A small network was trained on invented records. Each row is its activation on one of them, seen along a few directions.
After each row come some of the record's fields: L, H, V, B, Z, Y, C, D.
Not every record has every field; a missing one is written missing.
Other fields move the rows too, some of them a lot.
In the rows, 500 means zero.
Strong random noise was added to every row along 3 fixed directions; ignore it. To show where, here is one row again and again, with new noise each time:
[483 561 490 641 542 708 512 530 477 473 292 540 397 442 637 615 284 213
 537]
[510 467 551 520 456 772 590 561 602 408 237 562 419 372 605 753 453 315
 388]
[651 519 362 518 618 480 696 911 460 433 411 520 388 274 473 403 328 264
 749]
[534 510 393 560 599 622 595 664 473 405 368 542 420 420 660 466 271 275
 668]
[528 533 396 589 606 617 575 651 452 427 368 537 411 428 653 462 248 249
 677]

[458 548 557 528 362 600 427 499 547 541 406 432 349 446 374 704 598 513
 344] | L is l5, H is h3, V is v3, B is b5, Z is z4, Y is y3, C is c5, D is d1
[328 601 661 680 500 701 287 137 426 575 350 484 460 628 596 682 382 346
 347] | L is l6, H is h3, V is v6, B is b5, Z is z5, Y is y3, C is c6, D is missing
[685 562 735 729 487 281 608 815 432 769 416 574 372  65  79 780 681 189
 326] | L is missing, H is missing, V is missing, B is missing, Z is missing, Y is missing, C is missing, D is missing
[501 589 637 655 534 454 438 368 466 646 470 546 508 486 389 572 479 309
 410] | L is missing, H is missing, V is missing, B is missing, Z is missing, Y is missing, C is missing, D is missing
[482 401 417 440 584 653 641 500 572 315 439 615 511 413 796 525 469 512
 508] | L is l5, H is h3, V is v6, B is b2, Z is z6, Y is y1, C is c4, D is d1
[474 601 490 753 629 445 410 372 358 604 525 551 477 541 576 409 317 271
 577] | L is missing, H is missing, V is missing, B is missing, Z is missing, Y is missing, C is missing, D is d1
[356 651 521 749 490 718 212 285 406 580 355 459 279 574 637 739 344 378
 390] | L is missing, H is missing, V is missing, B is missing, Z is missing, Y is missing, C is missing, D is d1
[425 674 560 661 526 536 370 256 366 692 453 464 525 636 439 468 340 349
 552] | L is l3, H is h3, V is v6, B is b5, Z is z2, Y is y4, C is c6, D is d2
[470 524 331 516 609 545 462 544 411 416 512 444 458 611 687 272 238 456
 762] | L is l6, H is h4, V is v5, B is b5, Z is z4, Y is y3, C is c5, D is d1
[481 580 523 662 538 325 408 439 383 661 583 484 508 492 446 424 421 435
 540] | L is l5, H is h2, V is v2, B is b6, Z is z6, Y is y3, C is c3, D is d1
[364 528 586 634 443 576 295 282 431 584 476 489 477 540 556 665 511 417
 305] | L is l6, H is h2, V is v2, B is b3, Z is z6, Y is y3, C is c2, D is d1
[661 483 698 479 459 500 681 533 599 535 430 617 616 313 352 664 724 446
 293] | L is l4, H is h3, V is v6, B is b2, Z is z3, Y is y4, C is c4, D is d2
[543 529 614 585 490 495 520 550 514 600 487 528 500 405 354 683 593 429
 383] | L is missing, H is missing, V is missing, B is missing, Z is missing, Y is missing, C is missing, D is d2
[606 469 427 457 593 418 582 664 486 453 510 536 465 343 494 424 532 529
 578] | L is missing, H is missing, V is missing, B is missing, Z is missing, Y is missing, C is missing, D is d1
[405 527 532 511 520 410 422 426 467 562 635 492 545 555 532 469 514 559
 503] | L is l5, H is h2, V is v2, B is b5, Z is z6, Y is y3, C is c6, D is d2
[629 581 646 564 434 296 549 757 475 716 473 449 431 216  53 631 679 345
 370] | L is l6, H is h2, V is v2, B is b5, Z is z6, Y is y3, C is c6, D is d1
[487 667 612 712 460 607 366 426 424 663 315 431 386 494 391 645 331 266
 463] | L is l6, H is h4, V is v5, B is b6, Z is z4, Y is y4, C is c6, D is d1
[384 324 381 242 429 620 520 331 656 241 517 513 631 758 770 446 573 815
 444] | L is l1, H is h4, V is v4, B is b5, Z is z3, Y is y3, C is c5, D is d1
[565 569 545 748 513 360 432 634 341 654 522 496 338 404 308 638 550 345
 478] | L is missing, H is missing, V is missing, B is missing, Z is missing, Y is missing, C is missing, D is missing
[611 431 381 452 687 464 730 735 492 351 459 577 512 328 609 338 378 362
 687] | L is l6, H is h3, V is v6, B is b2, Z is z5, Y is y2, C is c4, D is d1
[458 329 324 311 561 559 575 498 570 261 560 494 584 653 789 281 426 696
 640] | L is l6, H is h3, V is v3, B is b5, Z is z4, Y is y3, C is c5, D is d1
[563 416 630 370 437 605 582 599 641 441 353 550 424 266 398 797 744 578
 258] | L is missing, H is missing, V is missing, B is missing, Z is missing, Y is missing, C is missing, D is missing
[575 425 367 430 618 257 608 726 438 464 658 488 558 425 495 214 470 527
 697] | L is l6, H is h2, V is v2, B is b5, Z is z6, Y is y3, C is c6, D is d1
[465 391 632 506 431 572 503 402 585 476 438 567 516 465 509 738 672 514
 250] | L is missing, H is missing, V is missing, B is missing, Z is missing, Y is missing, C is missing, D is missing
[462 526 322 536 558 548 396 598 369 428 527 430 363 528 614 392 323 458
 686] | L is l6, H is h4, V is v5, B is b3, Z is z4, Y is y3, C is c5, D is d1
[612 469 541 170 333 584 654 690 735 400 359 456 484 452 257 572 654 643
 446] | L is l1, H is h4, V is v5, B is b5, Z is z4, Y is y3, C is c5, D is missing
[507 324 226 282 593 293 590 756 464 301 775 501 514 458 657 179 556 759
 735] | L is l5, H is h2, V is v2, B is b3, Z is z6, Y is y3, C is c2, D is d1
[335 540 488 637 484 516 325 333 403 532 582 463 440 664 620 618 461 605
 461] | L is l5, H is h4, V is v4, B is b6, Z is z4, Y is y3, C is c5, D is d2
[551 572 321 501 525 455 502 789 421 461 525 406 287 400 445 363 392 486
 750] | L is l5, H is h4, V is v5, B is b5, Z is z1, Y is y3, C is c5, D is d1
[484 396 383 404 562 363 553 569 493 421 677 507 590 497 629 306 531 659
 604] | L is l5, H is h2, V is v2, B is b5, Z is z6, Y is y3, C is c6, D is d2
[592 586 488 509 551 179 552 817 409 647 693 443 471 312 206 378 564 480
 644] | L is l5, H is h2, V is v2, B is b5, Z is z6, Y is y3, C is c6, D is d2
[471 406 476 324 478 553 556 531 573 350 498 504 456 447 555 532 629 694
 476] | L is l5, H is h3, V is v6, B is b5, Z is z6, Y is y3, C is c6, D is missing
[356 517 564 560 458 526 365 309 474 540 513 500 471 575 568 566 498 498
 408] | L is l5, H is h2, V is v2, B is b5, Z is z6, Y is y3, C is c6, D is missing
[381 259 617 374 386 669 519 255 649 341 471 587 609 572 730 653 695 684
 265] | L is l2, H is h2, V is v2, B is b5, Z is missing, Y is y1, C is c6, D is missing
[370 601 313 595 593 611 343 411 367 451 537 432 395 704 780 301 179 477
 781] | L is l5, H is h4, V is v5, B is b5, Z is z1, Y is y3, C is c5, D is d1
[451 331 643 375 484 817 650 359 705 295 251 642 580 441 727 785 575 471
 248] | L is l6, H is h3, V is v6, B is b2, Z is z5, Y is y2, C is c4, D is missing
[483 466 476 664 653 339 471 481 350 548 607 592 538 504 643 394 399 355
 584] | L is missing, H is missing, V is missing, B is missing, Z is missing, Y is missing, C is missing, D is missing
[474 587 462 598 593 419 390 421 397 572 564 480 478 617 491 356 342 413
 625] | L is missing, H is missing, V is missing, B is missing, Z is missing, Y is missing, C is missing, D is missing
[554 412 400 333 521 449 616 688 540 371 554 487 459 351 499 437 632 684
 556] | L is l5, H is h3, V is v6, B is b5, Z is z6, Y is y3, C is c6, D is d1
[486 569 772 620 421 670 478 217 543 585 322 613 524 491 463 784 584 328
 215] | L is l4, H is h3, V is v6, B is b2, Z is z3, Y is y4, C is c4, D is missing
[503 518 497 536 435 524 424 596 465 523 466 428 363 414 368 616 553 461
 427] | L is l6, H is h3, V is v3, B is b3, Z is z4, Y is y3, C is c5, D is d1
[462 369 504 376 433 488 540 501 595 421 544 521 532 444 562 547 675 665
 373] | L is l5, H is h2, V is v2, B is b5, Z is z6, Y is y3, C is c6, D is d1
[556 687 637 497 376 556 461 500 559 646 305 433 420 516 189 610 426 374
 470] | L is l1, H is h4, V is v5, B is b6, Z is z4, Y is y3, C is c5, D is missing
[514 427 690 476 476 667 586 252 621 426 428 664 697 524 674 665 629 519
 267] | L is l4, H is h3, V is v6, B is b2, Z is z3, Y is y4, C is c4, D is d2

Here are new rows. What are their fields?
[516 385 292 488 721 398 597 511 444 351 664 598 618 591 820 150 334 530
 762] | L is missing, H is missing, V is missing, B is missing, Z is missing, Y is missing, C is missing, D is d1
[641 370 286 296 666 270 682 752 518 370 732 514 643 509 553 108 474 688
 797] | L is missing, H is missing, V is missing, B is missing, Z is missing, Y is missing, C is missing, D is d2
[587 508 498 411 454 440 487 654 520 541 512 480 490 462 320 554 595 555
 456] | L is missing, H is missing, V is missing, B is missing, Z is missing, Y is missing, C is missing, D is d2
[527 496 427 452 520 440 538 581 512 488 570 457 505 535 499 383 440 610
 634] | L is l5, H is h3, V is v3, B is b6, Z is z4, Y is y3, C is c5, D is d2
[461 711 424 772 558 261 276 615 209 723 646 407 291 397 305 399 380 291
 644] | L is l5, H is h2, V is v2, B is b3, Z is z6, Y is y3, C is c2, D is d1
[443 806 527 677 470 584 277 336 399 698 374 391 407 680 362 463 215 256
 596] | L is l1, H is h4, V is v5, B is b5, Z is z4, Y is y3, C is c5, D is d1
[458 583 588 619 504 529 370 313 472 625 488 495 531 589 460 570 463 422
 408] | L is missing, H is missing, V is missing, B is missing, Z is missing, Y is missing, C is missing, D is d2
[372 641 561 874 526 576 246 253 292 658 436 517 378 663 597 669 311 240
 456] | L is missing, H is missing, V is missing, B is missing, Z is missing, Y is missing, C is missing, D is missing
[490 660 503 463 451 591 423 434 520 566 413 423 500 652 403 449 351 445
 580] | L is l1, H is h4, V is v5, B is b5, Z is z4, Y is y3, C is c5, D is d2
[564 479 612 515 500 563 599 399 547 483 429 616 580 445 540 575 583 433
 371] | L is l4, H is h3, V is v6, B is b2, Z is z3, Y is y4, C is c4, D is d1
[546 543 534 567 659 451 570 395 439 492 576 632 656 570 635 340 390 402
 619] | L is l4, H is h3, V is v6, B is b2, Z is z3, Y is y4, C is c4, D is d2
[596 308 532 278 411 501 652 617 697 382 488 543 568 372 427 611 791 699
 307] | L is missing, H is missing, V is missing, B is missing, Z is missing, Y is missing, C is missing, D is d1
[653 460 429 467 559 377 653 800 512 485 536 514 456 315 358 437 566 482
 584] | L is missing, H is missing, V is missing, B is missing, Z is missing, Y is missing, C is missing, D is d1
[371 556 543 636 411 669 275 310 446 537 408 439 365 574 534 701 465 421
 338] | L is l6, H is h3, V is v3, B is b3, Z is z4, Y is y3, C is c5, D is d1
[604 621 642 620 454 280 500 692 436 753 491 441 437 268  80 583 620 315
 398] | L is l6, H is h2, V is v2, B is b5, Z is z6, Y is y3, C is c6, D is d1
[483 515 491 453 460 521 489 545 539 498 548 436 482 528 468 514 521 605
 522] | L is l5, H is h3, V is v3, B is b5, Z is z4, Y is y3, C is c5, D is d2
[486 519 427 478 526 589 483 537 488 446 447 447 447 566 582 417 353 470
 623] | L is l6, H is h4, V is v5, B is b5, Z is z4, Y is y3, C is c5, D is d1
[384 356 577 402 364 615 463 329 635 406 462 535 509 494 631 693 708 670
 224] | L is l5, H is h2, V is v2, B is b5, Z is z6, Y is y3, C is c6, D is d1
[685 517 436 404 524 398 665 934 495 502 500 414 441 286 259 413 503 475
 683] | L is l6, H is h4, V is v5, B is b5, Z is z4, Y is y3, C is c5, D is d2
[396 613 430 634 564 631 338 338 395 519 441 437 444 700 682 387 196 370
 651] | L is l6, H is h4, V is v5, B is b5, Z is z4, Y is y3, C is c5, D is d1
[574 473 388 558 708 338 602 574 419 487 661 578 621 513 625 228 366 444
 730] | L is missing, H is missing, V is missing, B is missing, Z is missing, Y is missing, C is missing, D is d2
[546 649 512 588 384 549 435 715 466 590 377 393 211 309 245 674 522 388
 489] | L is l5, H is h4, V is v5, B is b5, Z is z1, Y is y3, C is c5, D is d1
